Each row below holds a small network's activations on one input, seen along a few directions.
Each table varies a few parts of the input and shows all the possible inputs, shuffled.
A made-up example of a description, with smaller parts first: one of 3 separate values, together with either a single point or one of 9 places around a ring or (one of 4 places along a line, together with one of 5 places around a ring).
Shared parts are said once, and a part with two or three values counts as separate values.

Other details of the inputs shift rows strongly along three fixed directions, in all tables alike. That doesn't count.

Rows:
r1: [ -6 -22   1 -68 -40  -1  87   3   0   3 -47]
r2: [ 19  59 -38  38  70   2 -92 -26  24 -45  34]
r3: [  4 -14  42  31  -7 -30 -19  29 -18  43  22]
r4: [ 39 -23 -22  42  22  37 -21 -35  15 -36  12]
r5: [ 77 -51  17  30  45  99  38 -41  -4 -57   4]
r6: [ 54 -59  11  19  26  51  24 -15  11 -27  17]
r7: [ 19 -59  17  27 -48  14  32   5 -50  11  40]
r8: [  3 -32  47  35 -36 -16  13  19 -37  45  18]
r9: [-27 -21  36  19 -48 -41 -16  32 -26  58   6]
r10: [ 43 -17  28  25  28  24  16   5 -26  -2  37]
r11: [ 24 -29  35  28 -27  16  41   5 -65  24  35]
r12: [-44  56 -10 -41  -9 -33  -5   0  23   9 -68]
r13: [-21 -23  63  -4 -49 -13  23  41 -71  47  25]
r14: [-75 101 -28 -50  21 -48 -60  10  28 -23 -50]
r15: [-16 -49  21 -79 -66  34 124   2 -39 -11 -38]
r16: [ 24  17  16  41  31 -23 -52   8  -1  23  30]
r17: [-20   6  -7  19 -38 -39 -25  14 -32  15  35]
r18: [ 78  47 -66  54  98  43 -58 -75  60 -69   9]
r19: [ 36 -17  19  25  42  34  -7  -1   9 -22   5]
r20: [-26  51 -24 -56  29 -10   8  -2  32 -30 -49]
r21: [-25  15  13  26  19 -41 -84  35  11  17  19]
r22: [ 27  19 -19 -53  59  64  45 -34  48 -65 -79]
r23: [ 10  -4  15  17 -14 -39  -8  23 -28  39  46]
r24: [ 27   6 -37  30  14  51   8 -30   5  -5  39]
r25: [-37  53 -30  29 -11 -44 -55   9  14  47  48]
r26: [  0   0   1  26   8 -38 -55  11  24  20  20]
r27: [ 35   4 -27  23  14  23  -1 -26 -12 -26  23]
r28: [-82 101 -61 -43  18 -29 -60   0  55 -10 -19]
r29: [-51  28 -18 -62 -14   3  49  15  22  13 -23]
r30: [ 23 -32   9   2  -7   9  25  11 -18  -6  33]
r31: [ 34 -35   1  25  37  17 -14 -16  29  -6   3]
r32: [ -3 -23  46  -5 -44 -37  42  37 -57  64  32]
r33: [ 34 -28  18  48   6  34   0 -10 -24  -5  16]
r34: [-52  32  12 -59 -45 -37  53  14 -13  28 -59]
r35: [-47   4  11   7 -37 -50 -50  36 -25  18  39]
r36: [ 30 -25 -11 -75  10  66 116 -24  11 -49 -59]
r37: [-24 -49  41   7 -31  -6   1  27 -37  26  24]
r38: [-70  -3  13 -69 -52 -22  32  22  -1   4 -52]
r39: [ 37 -23   6  20   4  32  12  -9 -34 -15  48]
r40: [-25   8  -7 -44   9  24  -1  -7  25 -33 -62]
r41: [ 20 -35  14  25 -16 -18  -6  15 -10  23  40]
r42: [-29  11  17  10 -44 -42  -3  27 -56  41  32]
r43: [-65  19  -9 -48 -45 -50   8  10  28  19 -60]
r44: [-21  55 -48 -43   5 -17   6 -22  37 -24 -54]
r45: [ 14 -31   6  36 -32 -14  -6   2 -16  19  38]
r46: [-71  97 -35 -36  10 -51 -64   5  32  -9 -67]
r47: [ 18  47  -9  29  48 -27 -59  -3  18   2  19]
r48: [  1 -28   6  34  -3 -12 -23  -4   7  18  11]
r49: [ 40 -19 -13  42  30  46 -27 -30  12 -29  -2]
r50: [-21  12 -22  36  17 -21 -75  -3  19  -6   6]
r51: [ 30 -43  29  13   0  13  10   7  -3  23  -2]
r52: [ 11 -57   6 -65  11  68 102 -19  29 -43 -76]
r53: [ 62   4 -46  43  40  27 -26 -52  33 -46  21]
r54: [-14  -3   1   8  -3 -28 -37  26   5   1  28]
r55: [ -1   5 -30 -66  -3  44  91 -23  35   0 -47]
Description of these inputs: one of 5 places around a ring, together with either a single point or one of 10 places around a ring.
Changing only the place on the ring of 5 turns r31 into r37. The same change can be made to r26. Which row results?
Answer: r38
Changing only the place on the ring of 5 turns r47 into r34. The same change can be made to r23. Which row results?
Answer: r44
A walk changes only the place on the ring of 10. It starts at r46 and steps to r11. List the rest of the walk in order.
Answer: r42, r27, r17, r7, r4, r50, r49, r33
Change only the place on the ring of 5 in r20. List by row number the other rows that result.
Answer: r2, r18, r32, r42
Change only the place on the ring of 5 in r29. List by row number the other rows that result.
Answer: r24, r25, r28, r55
A walk changes only the place on the ring of 10. It starts at r20 and steps to r36. List the rest of the walk in order.
Answer: r30, r54, r6, r52, r21, r19, r22, r10
